A small network was shown many inputs. Here are its activations along a few directions, one row for each input.
In each table, some parts of the input vary, and every possible input appears once, in random order.
Descriptions start from the smaller parts, as in this example, which fits no table here: line(4) and (point or ring(11) or (values(3) and ring(5))).
Shared parts are said once, and a part with two or three values counts as separate values.

Other details of the inputs vary at random and push rows far along three fixed directions, the same in every table; ignore that.

Table:
x1: [-34  33 -49  41   7   5  24 -10 -11 -61  30]
x2: [-16  -8  45  56  18  27 -28  11  47  40  14]
x3: [ 10  26 -17 -15  15  30  55 -13  13 -82 -29]
x4: [ 15 -35  68 -41  -6  55 -13  42  44  58 -50]
x5: [-24  20 -46  33   6  -9  11 -21 -21  -9  33]
x6: [-20  17 -37  51 -15 -11  -7   3 -27 -19  23]
x7: [-26   7  22  48  30  24 -11 -10  51  26  40]
x8: [ 42  -5  -6 -84 -46 -48   7 -15 -39 -29 -32]
x9: [-10  -1 -33   6  -8 -55 -36 -11 -45  48  27]
x10: [-15   7  20  70  29  26 -17   7  37  21  14]
x11: [-18  16 -75   9 -37 -52  10 -39 -67 -21  40]
x12: [ 17 -44  45 -62 -47  13 -21  25   2  62 -39]
x13: [-25  48 -29  58  57  18  11  19  16 -63   8]
x14: [  1  30 -63  41 -13 -22  16 -12 -51 -40   9]
x15: [-31  -5  18  58   5  18 -33  21  22  39  27]
x16: [-42  -6  50  47  39  45 -21  11  68  55  36]
x17: [ 15   5  17 -42   4  37  44  -6  29 -50 -40]
x18: [  23   39    6   18   27   54   58   13   34 -112  -52]
x19: [ 21 -38  55 -73 -20 -15 -30   6  13  56 -32]
x20: [ 11  30  -7 -11   4  23  52 -15  20 -90 -13]
x21: [-21  -1  21  60  12  14 -28  13  22  45  25]
x22: [-29  -5 -51   0 -41 -39 -13 -24 -50  16  41]
x23: [ 15 -56 -34  -5  32 -46 -10   8 -78  34  42]
x24: [  33  -17   29   23   75   78   80   52   22 -105  -28]
x25: [ 41  30 -28 -17 -24   0  50  -9 -23 -98 -40]
x26: [ 35  -4 -21 -79 -44 -15  37 -28 -29 -33 -31]
x27: [ 39 -18 -25 -66 -81 -48  11 -23 -66 -21 -35]
x28: [ 15  -1  46 -17 -14  35  18  22  28 -32 -35]
x29: [ 43   4   0 -69 -13 -19  16  -4 -15 -31 -45]
x30: [ -1 -29 -20   3 -45 -45 -44 -11 -52  95  20]
x31: [ -9  42 -43  46  34 -21   9 -13 -12 -62  12]
x32: [ 14  -3  31 -24  -8  46  18  33  24 -24 -47]
x33: [-29  -9  35  35  31  32 -17  -4  55  46  26]
x34: [ -5  29 -62  23  -9 -27  23 -39 -32 -44  31]
x35: [ 12 -27  60 -70   2  24 -16  37  34  38 -46]
x36: [  3  27 -53  51 -20 -36   4 -25 -40 -36  27]
x37: [-15 -22  -8  -2 -14 -19 -24 -27  -8  66  26]
x38: [  0  13  38 -26  21  33  15  35  40 -54 -35]
x39: [ -8   6 -44   2 -18 -63 -26 -16 -56  19  27]
x40: [ -5 -12  11  39   4   4 -28  -1  11  55   8]
x41: [-14  11  33  83  42  36 -22  12  58  35  24]
x42: [ 32 -42  36 -90 -24 -23 -28   2  -7  70 -43]
x43: [ -9   9 -51  40 -31 -42 -14 -16 -57  12  29]
x44: [ 19  30 -26 -24  -2 -22  31 -11 -21 -94 -29]
x45: [ 11 -40  25 -91 -34  19   1   9   2  53 -37]
x46: [-23  23  55  81  95  49 -28  25  94  30  23]
x47: [ 13  12 -37  32 -11 -21  -3 -16 -27   5   9]
x48: [ -1   1   4 -46 -15  28  33   7   9 -39 -26]
x49: [ 20 -38  46 -85 -35 -24 -29  11  -7  60 -28]
x50: [ 13 -40  43 -77 -39   4  -2 -11  14  39 -23]
x51: [ 24 -36  47 -82 -14  -6 -25  18   4  69 -40]
x52: [-31  13   0  42  29  24   3  -3  27   9  29]
x53: [ 25  17  35 -35   9  10  22   9  31 -67 -33]
x54: [-35  14  40  63  55  19 -32  22  55  24  32]
x55: [-29  20 -38  46  24   4   6 -15  -5   7  34]
x56: [-16  -6  23  23  18 -19 -40  -1  19  39  22]
x57: [-17 -25 -22 -16 -27 -58 -58  -2 -46  84  27]
x58: [-34  22 -20  46  18 -19 -23   9  -4 -14  35]
x59: [ -6  -6 -32   9  -5 -22 -15 -32 -17  57  32]
x60: [-32 -12  -3  14   8  15 -19   2  12  56  25]
x61: [ 31  11  33 -17 -15  27  31   8  27 -63 -38]
x62: [ 30  18  29 -39  15  14  24   9  29 -60 -41]
x63: [   5  -39  -87    8   11  -45   38  -19 -101  -18   56]
Each input here is: values(3) and (point or (line(4) and line(5))).
- The inputs of x19 and x27 match in every part but the values(3) part. If x9 is changed in the same way as x19 into x27, which row does it become? => x30
- The inputs of x34 and x62 match in every part but the values(3) part. If x60 is changed in the same way as x34 into x62, which row does it become? => x35
- Which other rows does x38 become when the values(3) part takes its other values? List them by row number. => x1, x6
- Which other rows does x56 become when the line(5) part takes its other values? List them by row number. => x19, x31, x42, x44
- A walk changes only the line(5) part. It starts at x28 and steps to x21. List the rest of the walk in order. => x43, x30, x14

Table:
x64: [ 17 -37  59 -48   5  31  -7  20  34  52 -24]
x65: [ -4  -7 -62  16   0 -55  -5 -24 -66   5  41]
x66: [-21  15 -58  25 -42 -61 -31 -39 -49  28  42]
x67: [ 17 -31   9 -93 -86 -29 -14 -16 -30  46 -29]
x68: [ -1  35  11  11  26  42  36   7  42 -74 -24]
x69: [  6  10 -37 -42 -65 -37   8 -27 -44 -25 -10]
x70: [ 25  -9 -41 -50 -19 -32  33 -13 -59 -50 -12]
x71: [-28 -11  10  65  43   5 -40   4  23  80  52]
x72: [ 33 -13  39 -81 -32 -24 -22  20  -7  12 -57]
x73: [ 26   9 -38 -31 -18 -33  26 -18 -45 -50  -9]
x74: [  7  16 -22 -28 -25  -1  27 -10 -16 -50 -22]
x75: [ -4  -9  10   2  32  30  23  16  13 -21  -1]
x76: [-29  32 -13  63  33  20   1  -3  27 -18  24]
x77: [ 25 -45  30 -74  -9   6   9  11  -7  23 -28]
x78: [ 15 -48  83 -27   4  37 -29  21  54  95 -22]
x79: [-30  17 -14  61  24  -5 -25 -11  14  31  38]
x80: [ -1  20 -18 -26 -42   1  24 -11 -10 -52 -19]
x81: [-17 -12 -67  17 -11 -40   2 -16 -70   7  43]
x82: [ -5  28   5  70  41  -3 -21  22  14 -21   8]
x83: [-17  15  -7  68  27  26   6   3  19 -12  22]
x84: [ 17  -3 -44 -45 -41 -20  35 -10 -57 -46 -13]
x85: [  4 -11 -61  -1  -8 -62  -5 -27 -71   5  33]
x86: [-26 -10  11  64  45   2 -41   2  24  80  51]
x87: [ 23 -26  18 -86 -69 -37 -23 -20 -19  50 -27]
x88: [-24  -3 -17  46  18   2 -12   1  -5  32  39]
x89: [ 24 -18  61 -31   6  51  17  22  49  -2 -44]
x90: [-25  43  -3  64  28   7  -8 -12  37 -23  24]
x91: [ 15  -6 -22 -31   0  -2  38   0 -30 -53 -12]
x92: [-18  -3  15  58  43 -20 -61  24  10  66  35]
x93: [-25  -1 -19  41   3 -32 -45 -21  -8  72  43]
x94: [ -9  10   5  -5  -3  28  17   5  18 -23 -14]
x95: [ -6 -10   9   2  30  32  24  17  12 -21   0]
x96: [ 24  22  17   6  22  33  40   6  30 -75 -32]
x97: [-20  16  -9  56  41  21   6   6  18 -12  28]
x98: [  4 -48  75 -20  -2  47 -23  25  50  90 -18]
x99: [ 19  17  17  -5  49  16  24  39  15 -87 -34]
x100: [ -8  32   8  12  20  49  39  11  40 -73 -23]
x101: [-22  28 -36  39 -14 -32 -18 -27 -14   0  33]
x102: [ -8  10  31  19  30  23 -11   3  48  17  -1]
x103: [  8  15  11   8   8  50  47  16  25 -72 -29]
x104: [  8 -35  50 -69 -51  -1 -32  -2  18  80 -24]
x105: [ -1  -2 -59  33 -26 -60 -22 -34 -63  31  40]
x106: [ 10  37   1 -15 -18 -29  -6   8  -7 -57 -30]
x107: [ 11 -50  43 -54 -17  11 -19  13   9  81 -12]
x108: [ 11  19  17  16  21  48  40  13  34 -68 -26]
- The inputs of x68 and x77 match in every part but one. If x79 is changed in the same way as x68 into x77, which row does it become? => x70
- The inputs of x92 and x106 match in every part but one. If x88 is changed in the same way as x92 into x106, which row does it become? => x67
- What is each input in this table made of? => line(5) and (point or line(8))
- Which other rows agree with x105 in the line(5) part? List them by row number. => x78, x82, x83, x89, x96, x98, x103, x108

Table:
x109: [ 22  31  -3 -27   0 -21  23  -2  -7 -91 -27]
x110: [ 20  26 -24 -28 -45  -1  32 -27  -9 -50 -33]
x111: [ -7 -28  22 -58 -65 -10 -36  -3  -3  82 -17]
x112: [ 20  18 -15 -32 -22 -23  11  15 -29 -64 -35]
x113: [-37   2 -39  66  37   0  -8   8 -19   9  46]
x114: [-10   3 -43  63  44   0   6  -8 -20  13  42]
x115: [-10  -1  42 -29 -18  15 -11 -11  44  30  -8]
x116: [-22 -23 -20  68 -20  -9 -11   5 -36  17  54]
x117: [-31  19 -16  74  79  25  19   4  25 -33  49]
x118: [  8 -47  28 -49  14   4  -4   7   3  55   5]
x119: [-50  45 -23  75   9  13 -12  -4  21  -9  31]
x120: [ 18 -11 -38 -49  -2 -24  38 -12 -49 -42   3]
x121: [ -1 -39 -67  12 -30 -69 -33 -37 -87  87  47]
x122: [  8 -20  31  11  46  48  14  17  36  20  -9]
x123: [ 19 -23  37 -12  46  54  22  23  36  20 -18]
x124: [ 13  47 -18   2 -14  30  50 -17  20 -91 -33]
x125: [ 12 -24  38 -44 -23 -17 -40  25  -2  52 -27]
x126: [  0  15  62  14  50  29  -8  25  68 -20 -13]
x127: [ 19 -35  29 -21  24  33   9  13  17  41 -15]
x128: [-14   6  48 -13   0  35  -6  -4  63  16  -6]
x129: [ 41  15 -22 -27 -24 -33  13  -8 -35 -50 -34]
x130: [ 15 -29  60  42  15  64  21  22  49   0  -1]
x131: [-41  31 -25  56   2 -13 -19 -30  14  10  49]
x132: [ 27  -1 -32 -18   3   4  46  -9 -31 -57 -21]
x133: [  5 -49  30 -47   6  -1  -9   2   2  55   3]
x134: [ 20 -32  36 -58 -23 -39 -40   2  -5  57 -11]
x135: [ -1  36 -11 -26 -26   2  33 -24   9 -75 -17]
x136: [  6  20 -24 -46 -48 -18  23 -32 -15 -51 -13]
x137: [-37  17 -27  79  65  29  10  21   7 -21  40]
x138: [ -6  20 -34  68  12 -44 -38 -15 -24  29  33]
x139: [-12  -9  50  12  62  77  22  48  61 -15 -18]
x140: [ -1  20 -29  61  14 -36 -31 -11 -19  16  25]
x141: [  8 -12 -53  17 -40 -93 -60 -32 -77  81  34]
x142: [  2 -38  39 -32  22  19   2   9  24  29  -3]
x143: [-24 -11 -10  86   9  -5   0 -11 -10  -6  71]
x144: [  5 -10  26 -18 -31  14 -18 -13  28  61 -15]
x145: [-33  -1 -33  56  31   2  -5   8 -17   4  37]
x146: [  3 -42  33 -36  20  11  -2   8  14  43   4]
x147: [ 26   4 -24 -56 -48 -47   0   6 -56 -39 -35]
x148: [  20   34    3  -16   13   -8   28    4    8 -100  -26]
x149: [  9 -31  24 -47 -38 -40 -54  16 -25  78 -15]
x150: [ 29 -11  49 -24   1   4 -23  13  24  35 -36]
x151: [ 10  36 -10  -8  -3  -8  16  18 -13 -84 -33]
x152: [-43  29 -37  50 -19 -13 -23 -14  -8  18  33]
x153: [  4  -1  37 -15 -21  26  -8  -8  42  44 -25]
x154: [ 30   6 -15 -64 -40 -59   2 -16 -46 -42 -24]
x155: [ -5 -23  28 -12  36  45   9  37  23  17  -8]
x156: [ -4 -25  31 -14  38  46  10  39  24  22  -8]
x157: [-47  38 -33  68  -1   5 -16  -8   9   0  35]
x158: [ 22  13 -41 -44 -72 -33  16 -39 -42 -17 -25]
x159: [ -6  42 -16 -13 -24  28  38   1  12 -88 -32]
- The inputs of x130 and x116 match in every part but one. If x110 is changed in the same way as x130 into x116, which row does it become? => x111
- The inputs of x147 and x148 match in every part but one. If x159 is changed in the same way as x147 into x148, which row does it become? => x136
- What is each input in this table made of? => values(3) and (point or line(6) or (values(2) and line(5)))
- Which other rows does x146 become when the values(3) part takes its other values? List them by row number. => x122, x139
- Which other rows does x127 become when the line(6) part takes its other values? List them by row number. => x114, x121, x122, x123, x132
- Which other rows does x133 become when the values(3) part takes its other values? List them by row number. => x113, x132
- Which other rows does x140 become when the line(5) part takes its other values? List them by row number. => x129, x138, x141, x150
